These are the activations of a small network on made-up records, seen along a few directions, one row for each record.
Here are examples, each followed by its value of one field, S.
The largest differences between rows may come from other fields.
In the rows, 500 means zero.
Strong random noise was added to every row along 23 fixed directions; ignore it. To show where, here is one row again and again, with new noise each time:
[338 647 569 318 604 578 422 751 574 169 646 306 400 554 424 622 435 769
 564 128 620 499 466 568 588 328 529 358 503 440 630 746 509 347 424 526
 642 570 396 437 579 482]
[549 551 466 272 498 591 580 625 565 412 451 543 458 528 431 419 738 513
 474 408 543 411 495 471 526 582 504 313 527 595 475 568 471 552 498 656
 643 650 596 680 510 414]
[557 325 559 430 409 457 410 428 400 581 549 307 473 377 616 599 435 315
 462 302 451 520 460 485 571 709 274 550 332 521 349 496 195 666 657 589
 423 599 535 306 288 360]
[360 383 522 581 681 394 478 464 431 544 495 357 522 407 560 656 478 460
 560 576 371 329 455 541 658 367 384 655 537 588 372 471 538 588 434 351
 299 695 494 487 549 598]
[331 296 323 575 516 498 613 611 361 394 385 245 423 528 489 529 391 762
 533 531 358 525 317 803 689 225 481 633 422 351 516 480 376 591 477 533
 569 605 514 460 472 683]
[375 710 555 653 463 566 484 319 436 415 662 433 378 346 525 592 355 561
 539 500 396 545 458 408 456 556 626 489 816 513 228 385 658 413 537 368
 346 788 548 477 548 513]
[585 487 555 473 325 592 433 467 562 565 633 538 573 542 282 464 599 488
 732 439 678 363 500 406 455 448 714 178 404 555 375 489 618 301 342 532
 490 515 447 336 567 481]
[242 442 677 432 446 518 479 789 766 455 614 430 482 482 620 431 656 556
 496 377 494 334 580 345 634 519 688 252 443 685 714 533 622 650 745 241
 609 724 416 467 537 524]
[560 579 601 570 477 750 580 637  70 523 504 833 535 513 616 556 384 506
 475 504 648 839 599 391 582 580 627 515 662 619 779 437 344 640 414 496
 462 352 399 258 495 700]
[517 430 615 605 256 505 579 622 444 354 441 771 587 582 512 453 666 467
 666 504 468 469 735 557 742 511 597 336 704 613 726 239 519 643 501 437
 766 570 463 587 524 454]
[577 255 630 390 530 599 480 531 440 663 539 569 595 446 381 526 533 353
 690 524 549 272 432 554 830 613 513 459 367 716 307 378 258 656 585 366
 491 638 494 243 457 528]
[428 614 656 276 818 555 544 607 481 557 619 239 447 420 442 455 322 432
 405 362 706 401 339 685 608 395 633 767 247 379 437 721 318 355 744 482
 253 530 480 279 619 454]
[616 372 608 482 490 720 528 502 467 457 659 579 592 633 503 652 923 451
 549 236 438 346 594 442 456 636 715 393 522 634 533 345 684 615 797 547
 608 775 568 526 569 374]
[597 375 551 337 667 580 549 656 538 497 417 389 536 414 632 420 649 561
 644 375 477 400 431 609 474 465 338 515 567 552 444 476 422 536 347 505
 499 525 728 483 463 384]
[304 661 502 672 459 348 572 535 578 362 479 481 416 379 465 288 525 674
 687 633 404 595 350 656 495 455 487 435 599 604 187 287 550 550 241 265
 434 679 648 743 510 513]
[613 554 726 648 502 511 428 416 399 675 757 290 598 441 545 537 542 274
 320 668 538 384 650 475 594 525 646 543 760 577 760 465 492 507 597 622
 382 616 424 411 597 547]
[585 630 580 570 374 525 360 522 401 392 425 577 456 429 623 632 438 518
 582 354 244 400 471 509 416 537 627 470 593 635 397 485 637 571 651 412
 722 600 494 541 502 466]
[626 307 266 465 507 721 576 696 425 403 277 633 571 395 451 495 482 543
 565 344 686 407 458 591 360 493 366 424 573 257 726 716 561 573 463 728
 549 509 467 699 508 566]
[609 777 668 427 574 586 313 469 575 502 559 528 578 508 440 429 530 500
 504 355 601 712 377 348 165 566 593 503 416 454 432 568 603 461 361 607
 431 365 591 661 542 320]
[442  62 742 634 414 529 310 443 687 517 688 361 635 554 371 598 469 403
 690 497 468 367 427 538 664 463 543 438 346 544 375 327 593 524 370 517
 486 532 475 197 315 354]
[590 344 253 333 784 657 569 655 334 458 391 404 341 405 479 599 632 584
 463 477 476 290 375 587 515 398 391 620 465 513 499 768 459 720 597 645
 527 685 568 569 466 652]
[538 686 411 372 602 385 306 438 428 670 592 288 429 414 573 558 554 549
 526 542 566 485 443  93 284 245 534 266 415 526 617 817 625 381 360 491
 314 374 469 499 661 734]
[413 528 486 508 430 404 397 563 668 483 450 365 512 430 756 310 579 509
 529 626 457 712 419 354 265 386 761 445 438 361 346 354 746 621 547 602
 435 424 597 775 390 274]
[513 378 583 691 332 577 380 501 491 328 660 533 453 469 469 511 536 448
 477 464 527 664 478 394 385 598 574 329 545 459 671 492 665 665 513 699
 568 524 495 594 337 438]
[614 515 572 494 502 341 462 407 680 676 341 565 629 508 651 461 218 426
 425 575 318 413 497 551 487 560 389 590 562 440 633 443 435 324 683 250
 613 222 517 408 556 501]

[704 523 567 326 506 526 491 520 546 550 425 719 236 455 381 367 630 407
 568 586 506 358 683 299 460 559 241 495 462 813 491 716 414 571 156 475
 647 361 647 245 273 440] : s2
[282 637 472 343 504 242 568 565 539 318 548 406 528 511 597 483 587 519
 644 484 667 587 777 469 903 336 428 392 710 355 601 338 342 465 506 421
 468 569 407 728 648 385] : s7
[551 468 696 353 748 490 383 739 586 394 507 200 296 401 706 443 362 563
 302 380 339 417 396 570 483 363 371 668 486 525 955 843 402 629 647 497
 704 383 639 368 395 526] : s3
[678 429 301 475 775 433 677 552 359 607 527 564 382 442 525 323 560 464
 555 734 722 498 428 695 352 304 654 660 280 411 433 539 531 378 621 472
 290 174 556 383 504 579] : s5
[482 515 307 454 374 583 509 684 615 539 517 244 344 368 631 486 373 637
 506 545 497 264 586 655 495 465 706 483 591 524 180 552 506 403 647 488
 592 669 337 193 349 465] : s6
[688 743 543 454 588 432 376 323 565 570 635 587 329 460 400 457 525 575
 698 409 559 466 675 301 308 457 353 562 498 499 592 621 486 353 509 143
 505 297 575 293 580 504] : s6
[568 573 325 415 416 510 234 558 630 590 454 422 586 464 632 535 433 649
 532 531 419 649 414 422 427 664 611 467 434 466 228 374 377 770 760 434
 703 477 374 641 359 438] : s6
[799 457 377 423 643 399 491 372 434 543 587 438 453 311 609 495 435 392
 529 470 514 453 250 596 297 680 287 315 515 507 288 571 395 309 595 542
 389 337 668 521 459 511] : s2
[691 420 555 245 415 441 348 518 530 593 392 661 701 662 493 516 611 350
 577 559 585 525 528 268 553 456 490 182 393 602 577 527 473 420 217 748
 641 153 470 536 481 417] : s9
[646 451 543 429 442 398 643 712 375 615 337 656 599 522 615 328 676 319
 516 581 586 350 601 612 591 423 570 402 361 655 732 516 402 517 507 522
 558 328 475 513 586 550] : s4
[554 476 700 502 322 795 630 385 537 460 473 530 534 527 317 379 334 506
 501 435 501 477 503 574 585 551 581 521 789 330 612 403 467 287 427 646
 606 588 660 332 543 392] : s1
[295 229 609 461 244 889 627 692 641 350 315 706 522 432 452 347 253 642
 623 145 611 568 403 413 492 598 549 346 475 182 836 570 554 529 669 412
 635 546 555 385 472 485] : s9
[454 466 252 490 476 400 667 478 561 407 803 578 423 662 433 643 681 574
 533 381 696 461 675 487 526 572 481 108 514 659 390 444 549 235 481 386
 417 596 338 286 505 613] : s3
[643 552 331 702 589 354 558 347 535 372 798 460 526 624 400 639 531 608
 373 570 429 513 447 832 553 712 399 333 766 561 510 323 440 323 677 436
 639 530 449 636 570 653] : s1
[567 404 367 480 364 791 553 417 388 547 346 584 353 449 318 517 414 677
 583 356 309 321 274 527 418 559 596 528 353 423 412 620 485 568 845 389
 719 670 612 377 534 680] : s5
[419 476 386 372 611 496 767 644 724 615 474 144 579 613 454 271 783 685
 343 542 520 295 527 785 595 388 458 547 528 412 688 485 351 401 544 535
 527 694 606 633 691 545] : s8
[510 495 333 523 440 451 593 421 445 702 382 488 662 514 483 530 301 444
 315 425 588 536 387 552 364 627 312 445 366 386 546 637 360 295 468 555
 308 400 387 481 606 681] : s7
[636 332 391 458 634 381 443 536 715 642 434 477 801 609 692 552 660 366
 508 554 545 382 588 602 364 455 588 572 411 376 393 340 692 433 635 595
 442 306 415 652 511 269] : s9
[476 535 486 557 617 593 712 933 613 471 422 689 377 465 672 268 619 590
 321 442 554 470 500 695 221 642 556 554 345 744 658 662 587 603 583 318
 552 431 497 427 399 569] : s8
[678 546 413 688 235 462 219 242 507 690 356 597 795 392 353 667 252 296
 525 555 490 324 552 386 408 661 379 454 654 329 494 539 555 522 496 578
 528 548 246 764 616 563] : s2
[586 682 665 485 667 414 582 305 384 689 521 692 663 646 527 637 590 300
 461 471 404 371 490 512 464 554 630 617 399 726 303 365 577 247 611 302
 308 456 523 423 762 497] : s8
[476 621 452 589 265 406 351 460 671 469 285 614 543 580 542 597 526 449
 504 239 394 501 810 395 242 533 441 781 334 382 397 493 677 648 560 464
 601 551 336 614 401 185] : s1
[415 431 595 487 327 463 299 379 458 500 443 536 489 475 484 651 384 440
 658 505 318 434 475 277 699 435 587 448 407 563 354 435 521 640 574 391
 604 585 440 430 461 493] : s4
[738 414 511 290 433 724 441 584 405 685 398 636 674 520 386 394 594 410
 691 538 723 390 464 368 520 380 801 321 391 478 558 523 485 547 474 683
 549 417 477 465 588 528] : s3
[505 701 666 335 227 590 592 408 392 467 430 730 416 566 316 472 701 362
 536 240 552 457 773 250 578 629 443 437 475 603 568 563 387 507 435 560
 582 679 557 453 569 342] : s5
[559 408 418 709 536 562 598 369 534 525 736 508 477 553 394 467 564 531
 506 555 556 623 403 694 327 659 598 556 431 497 189 275 558 421 557 467
 344 532 556 355 381 450] : s7
[686 699 469 357 495 310 400 748 479 451 409 724 384 366 672 415 600 276
 469 502 658 446 783 395 442 595 387 439 449 683 666 735 432 697 562 521
 632 316 340 651 381 389] : s4

Which value of S does each new row have?
[605 639 599 421 301 568 533 443 359 434 470 489 267 473 349 424 583 508
 528 465 344 306 506 440 586 428 591 377 542 628 597 641 450 487 540 556
 763 656 641 447 569 567] : s2
[457 469 317 441 398 492 766 568 660 648 457 497 557 386 556 197 521 380
 410 609 778 457 578 544 469 638 568 383 551 365 420 411 433 435 633 546
 268 638 484 565 495 455] : s3
[355 540 600 346 354 560 668 435 569 332 632 484 331 636 301 419 734 393
 392 394 559 512 579 471 674 596 654 425 383 518 342 447 481 459 624 727
 537 758 603 509 444 235] : s7
[419 530 571 535 414 290 621 391 651 576 197 520 518 542 417 241 613 415
 325 640 279 544 446 505 436 552 114 630 434 542 592 504 411 583 157 550
 503 491 772 839 493 442] : s7
[345 540 735 593 643 643 522 685 475 254 714 358 380 403 557 438 367 716
 606 439 620 621 483 545 506 258 583 477 771 390 847 612 648 309 277 437
 439 393 573 311 562 568] : s5
[592 561 451 442 616 435 580 454 292 381 657 577 420 457 384 579 708 372
 484 612 555 393 480 607 693 608 497 363 631 729 306 459 442 510 530 624
 478 662 522 686 555 544] : s5
[381 578 420 344 505 532 307 609 822 383 597 458 643 687 343 593 571 840
 816 383 577 449 563 468 665 326 744 312 506 398 362 336 593 457 561 259
 765 575 303 575 634 441] : s9
[756 284 530 378 766 691 498 403 388 443 510 594 575 683 253 729 597 422
 551 520 444 227 361 692 634 404 562 606 491 549 407 526 577 381 483 744
 629 465 574 425 549 472] : s8
[285 507 469 320 585 428 587 716 624 299 449 775 603 706 526 492 712 604
 596 358 601 722 519 455 654 544 551 336 314 592 423 327 499 617 514 363
 569 464 436 746 531 402] : s1
